These are the activations of a small network on made-up records, seen along a few directions, one row for each record.
After each row come some of the record's fields: W, T, D, M, Y, F, G.
A field that a record lacks is written none.
Other fields move the rows too, some of them a lot.
Strong random noise was added to every row along 9 fixed directions; ignore it. To show where, here is one row again and again, with new noise each time:
[-134  181 -128  619 -210  375  -46 -266  -60  -99  -71  203  -76 -249
  -47 -115 -224 -340  449  -17   75  184   71 -132 -229   58  -30]
[ 252  -85 -211  344 -285  228  405  -16  -94    7 -320  -65  113 -136
  197 -299 -252  125  194  109 -312   91 -150  196  -52  154  140]
[-101  -98  -17 -185   53 -182   35   12  -43 -100  198   10 -233  145
 -215 -114   54  -50  103  -40  161 -241  128 -169  -78 -135  -14]
[ -10  229  -71  158    4   37   59  309  -77   33 -139  -59  288 -100
   88  -67   17 -130  -79   74  298   57 -109  284  -70  235   13]
[ -15  -20  -52 -146 -174    9 -342 -132   26 -110 -122    4   74  -50
  232   72  -43  129 -104  120 -213  233   62   85   65  170  -86]
[  51  374  239 -176 -133   56  316  291  133   73  227   43  216 -219
  155 -284 -132 -146   26   73  243  191 -161 -143 -223   76  -51]
[  45  231   -5 -127   89  -32  437   91  365 -170  283  176  195   -9
   75 -351    6  -19  226    7  162  -59 -124 -407 -317  -88  -96]
[ -89   79 -118  -39  209   12   12 -167  241 -152   35   -2   63    8
  136   42  194  -89 -207 -140 -166  297 -101  105  138 -186  -75]
[ -73   51  -39   66  257 -204  325    4  266 -322  410  286 -338  201
 -247 -378  438 -242  436 -158 -138   23  -14 -120 -101 -453  -28]
[  45  197  -77 -285   16 -612 -192  206   32 -242  221 -102   -6  113
 -117  -90    7 -267  486  -71  265  -88   61 -430 -140  167  -55]
[ -10  -27 -207  -60  138   15   84 -129  244 -192  -39   50  169   75
  156  -53  100  147 -104    0 -109   20  -55  -21  -18  -48  -76]

[ 135  203  106  172   -3  -36  247  277  232  -23   70   80  127 -105
  126 -218  -63  -68   68   68   61   81 -163   68  -94  223  -50] -> {W: w3, T: t1, D: d1, M: none, Y: none, F: none, G: g7}
[-528  137 -213   76  622  291 -134 -257  320 -116  112   77  259   71
 -187  407  376 -256 -435 -285  593 -138   -7 -210  -63 -451 -134] -> {W: w5, T: t2, D: d1, M: m2, Y: y2, F: f3, G: none}
[  45 -122  -21 -312 -181   50 -354  -77    3 -124 -103  210  173   92
  231  -48  129  466 -125  258 -273   -6  156  123    3  207 -159] -> {W: w2, T: t2, D: d3, M: none, Y: none, F: none, G: g8}
[-182 -286   84 -229  294  -21   74   78   71  142   24 -177 -186  181
  -97  205  225  231 -730  -22  146 -244   23  305  256 -237   53] -> {W: w3, T: t1, D: d4, M: m3, Y: y5, F: f3, G: none}
[-208 -133  -34  293  -43  358  -96 -598  131 -163   86  194 -401  -89
 -101   88 -208  -97  135 -104 -176   26  180 -320  -71 -263 -107] -> {W: w3, T: t3, D: d1, M: none, Y: none, F: none, G: g6}
[-244 -140 -204  -66  534 -329 -550 -105  328 -363  168  196 -103  461
 -197  332  625  143   -3  -35  121 -263  261 -134   18 -178 -152] -> {W: w1, T: t1, D: d4, M: m2, Y: y2, F: f3, G: none}
[-226  259  100 -152  400  119  191  -27  205  -55  347  240  220   92
 -144 -111  343 -113 -287 -169  323  -76  -53   39  -68 -309 -237] -> {W: w2, T: t2, D: d3, M: none, Y: none, F: none, G: g1}
[  32  367  225 -472 -160 -214 -560  145  155 -118  138  254  435   -8
  195   -6  -24  160   58  235  175   -7  143 -172 -208  505 -362] -> {W: w2, T: t1, D: d1, M: none, Y: none, F: none, G: g3}
[ -78   53  225 -306  -94   46 -346  -54  -27   69  101  159   75   33
   44  143  120  158 -196  143    2  169  116   53  -14   10 -122] -> {W: w1, T: t2, D: d2, M: m2, Y: y5, F: f2, G: none}
[  10   68  279 -590  -25 -173 -266   80   28   52  179   14   24   18
  157   96  -19  146 -282  127  -80  168   48   61  122   77 -116] -> {W: w1, T: t3, D: d3, M: none, Y: none, F: none, G: g2}
[ -45 -271 -219  -32  307 -274  219 -139  -57  -95  -46 -194 -275  225
 -150  -58   29 -100  -99 -215  -11 -303  -45  -22  203 -275  106] -> {W: w5, T: t3, D: d2, M: none, Y: none, F: none, G: g1}
[-125  442  222  265  -73  256  -63   40   20   93  252  358  282 -225
  -78 -117 -189 -174  247   51  596 -130  109 -322 -527  209 -218] -> {W: w4, T: t1, D: d2, M: none, Y: none, F: none, G: g8}
[ 200   49  607 -329 -337  382  600  254 -166  502  174 -114 -179 -304
  203 -311 -211  130 -496   68 -220  256 -215  322  139 -173  110] -> {W: w2, T: t3, D: d4, M: none, Y: none, F: none, G: g4}
[  87   73   -8  173   74 -195   19  445 -183  126  -47 -205   54   17
 -137   91  287 -226  -25 -104  102  132 -132  471  222   82  116] -> {W: w2, T: t2, D: d1, M: m3, Y: y5, F: f3, G: none}
[ -29   12  -41  -44  -15  -64 -121   72  -97  -93  -32   52 -115   23
   22 -110  191  -38  136   55 -141   33   48  101   72  -48    6] -> {W: w2, T: t3, D: d3, M: none, Y: none, F: none, G: g4}
[ 172   73  224 -101 -277  190  296 -110 -159  270   65  -68  -53 -231
   49 -103 -190  -33  -63  -59 -195  298 -104   59  120 -118   38] -> {W: w2, T: t2, D: d2, M: m2, Y: y5, F: f2, G: none}
[ 218 -116 -543  472   66 -102 -319  -78  124 -238 -640  -30  418  199
  298  176  104  319  129  184 -338   20  -41  352   84  468   15] -> {W: w1, T: t1, D: d4, M: m2, Y: y5, F: f2, G: none}
[ 393  -81   -7  -65 -238  -84  299  240   29   67 -203 -129   45  -35
  286 -228  101  247  -47   93 -634  331 -248  420  279   38  197] -> {W: w2, T: t2, D: d4, M: m3, Y: y5, F: f3, G: none}
[  95  -45   63  193  200  187  603   31   -7  175  106 -142 -124  -76
  -81  -80   10 -162 -137 -262  -58   12 -156  124   71 -386  148] -> {W: w4, T: t3, D: d1, M: none, Y: none, F: none, G: g4}
[  58 -137  -66  396  -37   65  -52  -82 -295  193 -238 -171  -64  -81
  -61  221 -254  -38 -112 -151   60 -134   35  238  126  195   48] -> {W: w4, T: t3, D: d4, M: none, Y: none, F: none, G: g1}
[ -22  -52  200  -51   16  313  428  197   85  196  179  268  188  -35
   35 -143 -138  415 -344  218  334 -466   45  -65 -319   48 -121] -> {W: w4, T: t3, D: d3, M: none, Y: none, F: none, G: g7}
[  69  116   16   79 -123 -137 -182  238 -182  -48  -19  289  117  102
  -70 -290  143   71  359  210  130 -214  112  249 -160  344 -121] -> {W: w2, T: t1, D: d2, M: none, Y: none, F: none, G: g3}
[ 338 -114  -31  218 -124    1  563  177  -95   21  -66   55 -105   42
   21 -450 -162  175  303  133 -258 -131 -139  164  -56   35  178] -> {W: w1, T: t3, D: d2, M: none, Y: none, F: none, G: g7}
[ -34    6 -140  -83 -116  -58 -337  -69 -180  -82 -137  102  112   69
  -33   24 -109  141  112  145   54 -259  175   44  -62  238 -140] -> {W: w2, T: t3, D: d3, M: none, Y: none, F: none, G: g2}
[ -28 -123  -37   13  103 -120 -206 -140 -221  257  -21 -305  -36  -14
 -242  427 -389 -110 -235 -274  373 -310  147 -115   67  182  -56] -> {W: w4, T: t1, D: d1, M: none, Y: none, F: none, G: g2}
[ -50  -18  130  164 -362  116 -153  131 -360  181 -131 -100 -225 -233
  -28  -38 -279 -218   37  115   80  149   40  162   -6  192  121] -> {W: w5, T: t2, D: d3, M: none, Y: none, F: none, G: g6}
[ -76 -374 -166    2  114  -67  223 -120  -55 -121   38   -2 -367  225
 -234 -114   -6  174   83    8   -1 -479  143 -130  -46 -230   39] -> {W: w3, T: t3, D: d3, M: none, Y: none, F: none, G: g6}
[ -18   54  -81  326  195 -124 -205   29  137 -224   50  183  -75   84
  -81   30  179 -161  285  -62  -87   93  -13   85   30   27  -54] -> {W: w1, T: t3, D: d1, M: none, Y: none, F: none, G: g7}
[  -9   42  138  -74 -173  281  -22  174   98   84  -77    0  217  -90
  227   81   75  218 -189  187  -70  263  -64  112  -16   68   27] -> {W: w1, T: t2, D: d1, M: m2, Y: y2, F: f3, G: none}
[ 135  145  201 -195 -334   10 -176    5   69  -65  159  239   81  -73
  196 -215  -92  212  234  220 -221  152   14  -96 -153  176 -193] -> {W: w2, T: t3, D: d2, M: none, Y: none, F: none, G: g6}
[ -22 -206 -154  476   23  158  165  104 -350  168 -269 -116 -137   41
 -266   20   30    7  -29   -8  127 -167    7  378   92  -29  181] -> {W: w1, T: t2, D: d2, M: m3, Y: y5, F: f3, G: none}
[-248  120  208  164  -45 -109 -347   91 -285   -4  236  230 -446  -19
 -382  -51  208 -514  315  -76  116  174  154  192   -1 -122   -1] -> {W: w5, T: t2, D: d3, M: none, Y: none, F: none, G: g2}
[-104  230  -78  221  356  261  247   33  365   18   95  138  447  -54
  124  200  400   48 -253 -134  206  154 -207   30 -143 -219  -76] -> {W: w4, T: t2, D: d2, M: m2, Y: y2, F: f3, G: none}
[ 113 -116  397 -158 -308   78  276  197 -190  195  275   57 -367  -57
 -113 -305 -100   29  167   58 -113  -61   38  -20  -45 -117   31] -> {W: w2, T: t3, D: d1, M: none, Y: none, F: none, G: g8}
[-213  382  178 -118  325   17 -111  427  217  -69  124  296  478    8
  142  -71  521  -79 -404  125  355  162 -161  430  -77   57 -162] -> {W: w5, T: t2, D: d3, M: none, Y: none, F: none, G: g1}
[  72  -33  -41   16   99  183  560 -121  382 -117   77   94   37  -21
  120 -317 -103  168   65   11  -67 -177 -105 -381 -227 -124  -20] -> {W: w3, T: t1, D: d1, M: none, Y: none, F: none, G: g4}
[ 122 -185 -238 -119  -23   52  314 -270  -44   60 -226 -284  144  -19
  124   23 -304  167 -215 -127 -155  -67 -119   -3  137   18   71] -> {W: w3, T: t2, D: d3, M: none, Y: none, F: none, G: g2}
[ -66 -242 -121   36  210   47  318   87  198 -176   54  309  -61  223
  -69 -303  250  272  -80  161    5 -377    2   81 -148 -155   -8] -> {W: w5, T: t2, D: d3, M: none, Y: none, F: none, G: g7}
[-245 -159  117  149  -27  501  -47   20   43    4 -122  441   35   11
   89  -88  112  311 -322  344   92 -264  117  324 -178   42 -100] -> {W: w5, T: t3, D: d1, M: none, Y: none, F: none, G: g3}
[  93  293  115 -519  174 -658 -213  245  146 -163  294 -115   19  100
   55  -56  232 -266   89 -137  -55  265 -178  -79  151  -68  -92] -> {W: w5, T: t3, D: d2, M: none, Y: none, F: none, G: g6}

Which values does each new row have?
[ -53    6 -155  676  171 -236 -381  181 -275  -69  -91  143 -227  243
 -434  108  374 -314  462  -47  151 -134  188  432   25  147   33] -> {W: w1, T: t1, D: d4, M: m2, Y: y5, F: f2, G: none}
[  69  -58   11   73  -55 -272  -27  204 -264 -160  123  209 -247  224
 -341 -326  156  -50  567   85   25 -266  225   41 -138   46   54] -> {W: w1, T: t2, D: d3, M: none, Y: none, F: none, G: g1}
[ 208   25 -183  -81  189 -443  217  223   30  -61  -16 -246   47  205
  -39 -132  -34    7  119  -93   57 -170 -146  -54   51  133   51] -> {W: w1, T: t1, D: d2, M: none, Y: none, F: none, G: g6}
[-274   27  -45 -131  514  -37   -3  245  301 -129  112  254  132  208
   12   16  402  105 -497  108  379 -287  -10  167  -16 -124 -184] -> {W: w5, T: t3, D: d3, M: none, Y: none, F: none, G: g7}
[  79 -234 -387  138  213 -257 -166 -205  -73 -245 -146   63  133  296
 -147   86  225  198  188 -124 -171 -303  140   83    7   45  -37] -> {W: w4, T: t2, D: d3, M: none, Y: none, F: none, G: g1}
[-110   82  208  152 -313  496  -52  -87  -48  191 -103  -32   20 -340
  161  140 -164  -68 -296   85  -79  416  -33  201   72   -7   51] -> {W: w3, T: t2, D: d1, M: m3, Y: y5, F: f3, G: none}
[ -41 -316   68 -114 -209  247 -179 -145  -74   71  -21   20 -180   33
   52  161  189  277 -169   82 -363  135  106  142  158 -157   36] -> {W: w2, T: t2, D: d1, M: m2, Y: y2, F: f3, G: none}
[ -66 -183  126  289  182  -15 -220  -97  128  -73  183  378 -408  245
 -155   60  711   45  -18  -61 -580  295  125  635  232 -372  -55] -> {W: w4, T: t1, D: d4, M: m2, Y: y5, F: f2, G: none}
[ -45   30   88   50 -163  211 -225  -68  -79   31 -170  -70  -28 -155
  158  119 -226   -3  -65  104  -33  157   49  -45   -2  159    3] -> {W: w1, T: t3, D: d1, M: none, Y: none, F: none, G: g4}
[-103 -205  168  -90 -187  289  -81  178 -140  147   28  207   16   61
 -124   25   65  429 -278  296  204 -385  216  148 -144  106  -53] -> {W: w2, T: t2, D: d1, M: m3, Y: y5, F: f3, G: none}
[-193  170  -53  -23  196  -11 -123   98 -181   27  -25  -97  148   68
 -156  121   74 -163 -178  -93  410 -109   77   91  -23    7  -16] -> {W: w1, T: t2, D: d3, M: none, Y: none, F: none, G: g8}
[-389   37 -227  393  221  163 -289 -476 -231   86 -202 -322 -224 -182
 -181  366 -297 -602 -211 -366  436    6   60 -172  149 -109   53] -> {W: w5, T: t1, D: d2, M: none, Y: none, F: none, G: g4}
[ -71 -175  -18 -299  324  -86  235  -14  236  -98  165    0 -111  205
   18  -47  375  167 -429  -87 -177   17  -84  213  197 -332  -27] -> {W: w3, T: t2, D: d3, M: none, Y: none, F: none, G: g6}
[ -32 -109 -199  598   26  309  -35 -333   19   16 -140   90  -90  -90
  -83   76 -247  -88   82 -121   -1  -89   61    0    4  114  -97] -> {W: w2, T: t1, D: d1, M: none, Y: none, F: none, G: g7}
[ -57  132  -72   54  253   -3   19  -91  173   14   20  -11   15  -24
    7   81   33 -195 -210 -216    2   99  -76  110  169  -52  -93] -> {W: w2, T: t1, D: d1, M: none, Y: none, F: none, G: g2}
[  24  282   60  135  -54  -16   39   35  280 -194  100  357   45 -108
  220 -298   60 -143  322  124 -182  289 -143  -21 -142   48  -89] -> {W: w5, T: t3, D: d2, M: none, Y: none, F: none, G: g2}
[ -21  298  165  -44  223 -218 -328  365   62   24   61   63  159   34
   12  141  234 -155 -210   19  182  204   -5  442  112  262 -130] -> {W: w1, T: t1, D: d1, M: none, Y: none, F: none, G: g2}
[ 161  177 -318  217 -137  -43 -305   98    1 -131 -485 -128  625  -47
  321  217   46   45  104  139  -54  232 -101  271   16  489    2] -> {W: w3, T: t2, D: d1, M: m2, Y: y5, F: f2, G: none}
[  70 -236 -393  339  291  136   38 -260   71  -71 -431  -40  125  148
  174   64   96  265 -433  -38 -401   51 -142  570  345   23    4] -> {W: w1, T: t1, D: d2, M: none, Y: none, F: none, G: g7}
[  41  -61  -16 -107  -85 -396 -302  -83 -311 -144  -54 -122 -343  118
 -111  -58   43 -193  200  -57 -246   67  117  230  259   -1   42] -> {W: w3, T: t3, D: d2, M: none, Y: none, F: none, G: g1}
